Each row below holds a small network's activations on one input, seen along a few directions.
Each table varies a few parts of the input and shows all the possible inputs, shuffled.
Descriptions start from the smaller parts, as in this example, which fits no table here: line(6) and (point or (values(2) and ring(5)) or ring(11)).
Shared parts are said once, and a part with two or three values counts as separate values.

Table:
x1: [ 34  10   6 -54  -7  29 -11  22  -6 -13  38]
x2: [-12 -24  37 -17   0  13   2  15  -8  -7  29]
x3: [ 15 -15  12 -47   7  21  -6  20 -14 -34  22]
x4: [ 10  -4  31 -15 -12  25 -10   4  -3  26  38]
x5: [-36 -26  29   7 -15   9   2 -25  -2   2  55]
x6: [-40 -19  33  -6   0   9   4 -15   0  -1  46]
x7: [-50  12 -17  34  -7 -21  12 -30  14  14 -25]
x8: [ 29  40 -43 -15  -4  -5  -8  18   5  -4 -41]
x9: [ -1  -4  27  -9 -33  10 -13  -3   4  20  56]
x10: [ -3 -17  33  -9 -37  11 -10  -3   5   6  46]
x11: [  0 -11  38 -18 -21  25   3  13   0   7  38]
x12: [ -6  18 -11  19 -18  -8   5   9  12  16 -41]
x13: [ 39  -9  12 -41 -17  26 -15  20 -11 -28  31]
x14: [-35  12 -12  35  14 -15  13  -7  -2   5 -36]
x15: [-45  14 -14  33   3 -26   7 -22  10   5 -31]
x16: [ 32  -1  23 -32  -8  27  -9  14 -12  17  29]
x17: [ -5  29 -21  31 -28 -25 -10  -9  14  26 -22]
x18: [ 26  28 -35 -14 -10  -4  -4  17   6 -16 -50]
x19: [  6  26 -18  31 -17 -14  -5   7   4  23 -29]
x20: [ -6  15 -20  27  21 -13   7 -14 -16   1 -49]
x21: [-16 -18  22 -15   5  26  18  -6 -18  -3  43]
x22: [ -3 -21   4 -22   7  23  -3 -12 -20 -32  45]
x23: [ 53 -33  -4 -30  78 -16  19  15  85  22  74]
x24: [-25 -27  32  10  -4  20   9 -12 -14   0  51]
x25: [ 16 -25  27 -29   6  18  -6  14 -20  -6  13]
x26: [ 29 -13  29 -31 -13  28  -5  14 -11   5  19]
x27: [-22  12 -26  22   8  -8  21 -10  -8   5 -35]
x28: [ 16  22 -19   2 -14  -6   7  19   2   7 -50]
x29: [  0 -17   8 -29  23  27  -8 -11 -21 -25  27]
x30: [-16 -31  32  -9 -15  -1 -13  -1  -2  -9  36]
x31: [ -6   7  -8  26   7 -22  -5  -3   0   3 -56]
x32: [-12 -17  25 -17  14  23  14   4 -23  -9  37]
x33: [-30   5 -16  48   0 -15  11 -18  -4   7 -28]
x34: [-18   6 -12  32 -11 -38 -10 -10   8  -6 -41]
x35: [ -7  19 -10  23 -24 -20 -10 -19  19  20 -43]
x36: [ -2  16 -39  19  19 -17  -2 -11 -16 -31 -39]
x37: [ 15   8 -20  18   1 -24   0  15 -15 -12 -53]
x38: [ 19  33 -26   2  -8  -7   4  20   1  19 -40]
x39: [ -6  16 -40  12  18  -9  -1 -27  -7 -16 -44]
x40: [-21 -26  34   7   6  16   3  -3 -18  -7  45]
x41: [ 22  18 -31  -1  13 -17 -12   2  -9 -24 -63]
x42: [ 58  -7 -54  21  76 -56  16   8  90  25  -2]
Q: What is each input in this table made of?
A: values(2) and (point or (line(4) and line(5)))
Q: The inputs of x11 and x12 match in every part but the values(2) part. If x6 is changed in the same way as x11 into x12, which row does it become?
A: x15
Q: The inputs of x28 and x26 match in every part but the values(2) part. If x37 is changed in the same way as x28 into x26, which row does it become?
A: x25
Q: Start at x5 and move only the line(5) part, one step at a time. The first step leads to x6. Which rows follow, in order?
A: x30, x10, x9
Q: Which other rows does x33 become when the line(5) part takes its other values? List them by row number.
A: x12, x14, x19, x31

Table:
x43: [ 26  15 -29 -21   6   4  -4   2   4 -14 -16]
x44: [ 14   9  11 -16 -13   2   1  32  -2   0 -17]
x45: [ 53   9 -26  -3  22  -1  -2  14   8   2 -36]
x46: [-30  -6  16  21 -19  -2  -4 -21   5  14   3]
x47: [ 21   3 -29  24  35 -25   5  -8  32  20  -5]
x48: [ -6 -29  19 -17   5  10   9  -8   7   1  83]
x49: [-10  -2 -18   6  24 -26   7  -6  33  -1   1]
x50: [-55  13 -17  38 -20 -12   9 -27 -17  -8   3]
x51: [-13  -1   8  13   2  -3   8  -5  17  28   7]
x52: [  2   4  21  -8 -28  15 -17   1 -24  -2 -25]
x53: [-27  12   1   5 -24  -3  -2   9 -43 -27 -39]
x54: [ 25 -26  42 -41   9  41 -11  17 -19 -15  39]
Q: The inputs of x54 and x48 match in every part but one. If x44 is changed in the same way as x54 into x48, which row does it become?
A: x51
Q: What is each input in this table made of?
A: values(2) and (point or line(5))
Q: Which other rows does x43 become when the line(5) part takes its other values? List them by row number.
A: x44, x45, x52, x53

Table:
x55: [ 22 -16 -12  -8  40  -8   5 -11  47  26  48]
x56: [ -2 -20  42  -4 -11   9   6  27   8   8  65]
x57: [ 51  -7   7 -54 -11  27  -7  14   4 -21  48]
x58: [ 24  38 -70  -1  11 -33  -7   0  35 -20 -44]
x59: [ 49  12 -33   2  40   4   7  10   1  -4 -16]
x60: [-42  43  -8  45 -40 -14   5 -20  -5  47 -53]
x61: [ 20  39 -26  23  -8 -29  -1  23  31  46 -47]
x62: [ -7 -33  50  -5 -28  24 -12 -13   1   4  54]
x63: [-57 -11  -2  39  15  -4  29 -35 -13  -7  -1]
x64: [  7  -4  32 -40 -14  14 -14  27 -22 -18  48]
x65: [-36   5  11  11   0  20   8 -27 -39  -7 -45]
x66: [-60 -22  21  35  -5   7  21 -28   1  19  34]
x67: [ -2  30 -12  48 -30 -24 -16 -13   3  42 -46]
x68: [  2 -34  11  -5  26  -6  12   4  41  16  29]
x69: [  4   9   0  -1  35  -8  -5  12 -21  -2 -29]
x70: [ 52  20 -24 -46  11  21 -12  17 -17  -6   7]
x71: [ 14  -2  16 -33 -12  16  -7  26 -42 -18 -14]
x72: [-28  12   9  -2 -33  36   5  -1 -63 -12  -7]
x73: [-16 -38  28   4  17 -13  10  -2  23  13  28]
x74: [  4 -17 -20  17  47 -20  26   9  22  -7   6]
x75: [-22 -43  26  21   3  -1  -4 -32  13  12  29]
x76: [ 33   2   0 -42  -3  23  -5  32 -24 -15 -12]
x77: [ 37  -5  12 -34  10  16  -4   7  36  18  73]
x78: [ 42  43 -41  18  -4 -26  -2   7  38  46 -38]
x79: [  2  -9  30 -24 -28  26 -27  -3 -32 -20  50]
x80: [-19 -32   4  25  22 -12   5 -38  -2 -14  -6]
x81: [-59  37 -37  26 -25 -20  -1 -27  -7 -20 -60]
x82: [ 26   0  -8 -11  33   4   3  17  -2  -7 -37]
x83: [ 13 -11  28 -30   5  14  -3  24  29  16  64]
x84: [ 10  -8  15 -16 -26  29 -20  -4 -52 -20 -12]
x85: [  6  27 -55  21   0 -34   5  25  25 -26 -51]
x86: [-20  24 -40  29 -14 -30 -21 -20   0 -24 -52]
x87: [  4  -2  -3  32  14   7  -7  -9 -33  -9 -25]
x88: [  5  23  -2  31 -27 -32   3  15  13  35 -58]
x89: [ 28 -13  23 -50 -15  25  -6  31  -3 -23  39]
x90: [-14 -27   6   9  36 -24  18  -8   8 -13  -7]
x91: [-49  -7  46  -8 -28  30   1 -19  -7  17  58]
x92: [-13  17 -30  12 -12 -38  -2   9  11 -31 -64]
x93: [-37   3  34 -27 -39  37  -8 -10 -41 -15  43]
x94: [ 27 -19 -26  -5  48 -15  20 -19  33  -9   3]
Q: The inputs of x57 and x64 match in every part but one. If x55 is changed in the same way as x57 into x64, which row does it become?
A: x73
Q: What is each input in this table made of?
A: line(5) and (values(2) or ring(6))
Q: Start at x62 and move only the ring(6) part, one step at a time. The first step leads to x75. Which rows follow, in order?
A: x80, x87, x84, x79
Q: List by row number the other rows that have the line(5) part in common with x82.
A: x61, x68, x74, x76, x83, x85, x89
